Each row below holds a small network's activations on one input, seen along a few directions.
In each table, some parts of the input vary, and every possible input appears once, in random order.
A made-up example of a description, with smaller parts first: ring(8) and (point or ring(11) or (values(3) and line(4))).
Shared parts are said once, and a part with two or three values counts as separate values.
In the rows, zero is written as 128.

Other details of the inputs vary at random and push rows far along two fixed directions, the same in every table; ignore that.

Table:
row 1: [137 123 136  69 111  98  86 103 123 242 143 156 149  82]
row 2: [113 107 125 126 132 157 148 145 145 126 168 146 122 130]
row 3: [118 142 120 167 153 120 158 158 132  67 125 126  94 144]
row 4: [127  93 119 107 108 157 136 125 137 159 177 167 130 122]
row 5: [100 137 141 164 151 168 178 174 172  21 130 125 126 122]
row 6: [135  84 147  94 120 160  88 119 121 203 150 174 144  91]
row 7: [129 118 134 134 125 124 120 106  78 137  96 131 123 143]
row 8: [121 132 148 127 129 166 155 172 195  72 165 126 170 105]
row 9: [116 109 138 122 137 141 144 156 144 136 164 151 123  91]
row 10: [138 166 106 159 133  75 121  92  99 113  81  86  99 180]
row 11: [144 104 148  81  98 139  99 123 123 191 150 142 176 113]
row 12: [127 152 109 166 146  92 132  86  79 113  82 113  79 171]
row 13: [115 127 139 137 138 126 140 146 133 142 140 148 114  93]
row 14: [118 148 130 166 139 117 164 180 171  53 130  83 115 130]
row 15: [124 169 129 143 122 115 132 128 108  74  95  87 133 154]
row 16: [140 129 127  94 122 105 113 127 139 166 141 138 137 126]
row 17: [139 122 110 120 145 116 101  70  82 167  66 142 117 130]
row 18: [142 149 118 168 132  92  89  97  95 106  65  78 109 165]
row 19: [130 146 121 113 124 107 108  74  45 153  80 134 119 139]
row 20: [136 145 122 170 146 152 157 172 177  53 116  95 141 134]
row 21: [125  93 148  83 108 185 144 182 212 148 227 145 167  98]
row 22: [143 123 101 105  96 102 102  81 109 174 124 123 130 153]
Each input here is: values(2) and (ring(5) or line(6)).
The inputs of row 3 and row 16 match in every part but the values(2) part. If row 5 is changed in the same way as row 3 into row 16, which row does it become?
Answer: row 8
Which other rows does row 2 become when the values(2) part takes its other values? List them by row number.
Answer: row 21

Table:
row 23: [125 154 129 140 129 122 145 137 125  84 107 100 135 135]
row 24: [135 104 127  86 108 139 110 116 136 183 157 152 144 115]
row 25: [143 110 134  95 126 138  97 116 138 185 131 143 152  99]
row 26: [131 117 142 127 136 153 128 161 168 117 143 128 150 108]
row 27: [123 150 120 166 140 105 153 146 139  73 118  97 100 152]
row 28: [129 148 110 171 132 111 137 110 100  72  86  89 110 185]
row 29: [130 106 137 105 114 156 130 142 153 136 164 143 148 126]
row 30: [129 113 133 107 118 145 134 151 161 140 171 143 138 117]
row 31: [132 121 147  91 114 133 110 131 127 168 151 143 154 104]
row 32: [129 135 124 132 127 114 134 133 139 126 137 117 116 131]
row 33: [123 154 113 153 142  85 134 123 121 116 108 104 102 147]
row 34: [113  87 119 114 149 128 108  57  36 207 107 207  88  96]
row 35: [141 140 120 134 126  87  95  93  81 157  80 115 125 142]
row 36: [141 141 102 119 123  85  98  73  85 171 100 121 111 150]
row 37: [116 116 138 139 122 168 162 188 190  75 174 124 134 128]
row 38: [134 149 100 160 126  99 117  75  75 111  72  92 108 183]
row 39: [129 121 129  98 123 116 119 126 144 186 160 144 130 103]
row 40: [140 101 131  81 104 144 107 106 127 189 156 155 150 118]
row 41: [129 158 118 182 138  98 127 127 104  79  72  83 106 159]
row 42: [103  86 145 128 154 184 157 146 112 136 155 206  98  92]
row 43: [119 141 141 134 128 150 161 175 162  72 144 114 152 118]
row 44: [120 128 150 136 134 167 158 186 194  71 159 128 157 106]
row 45: [118 152 139 160 132 131 146 162 140  63 122  94 121 137]
row 46: [139 140 125 113 128 112 106  91 112 154  98 128 141 121]
What is each input in this table made of?
Answer: values(2) and (point or ring(5) or line(6))
The inputs of row 31 and row 45 match in every part but the values(2) part. If row 29 is changed in the same way as row 31 into row 45, which row does it become?
Answer: row 40
Which other rows does row 44 become when the ring(5) part takes its other values? List them by row number.
Answer: row 26, row 31, row 35, row 43
Which other rows does row 25 become when the ring(5) part takes its other values? List them by row number.
Answer: row 23, row 41, row 45, row 46
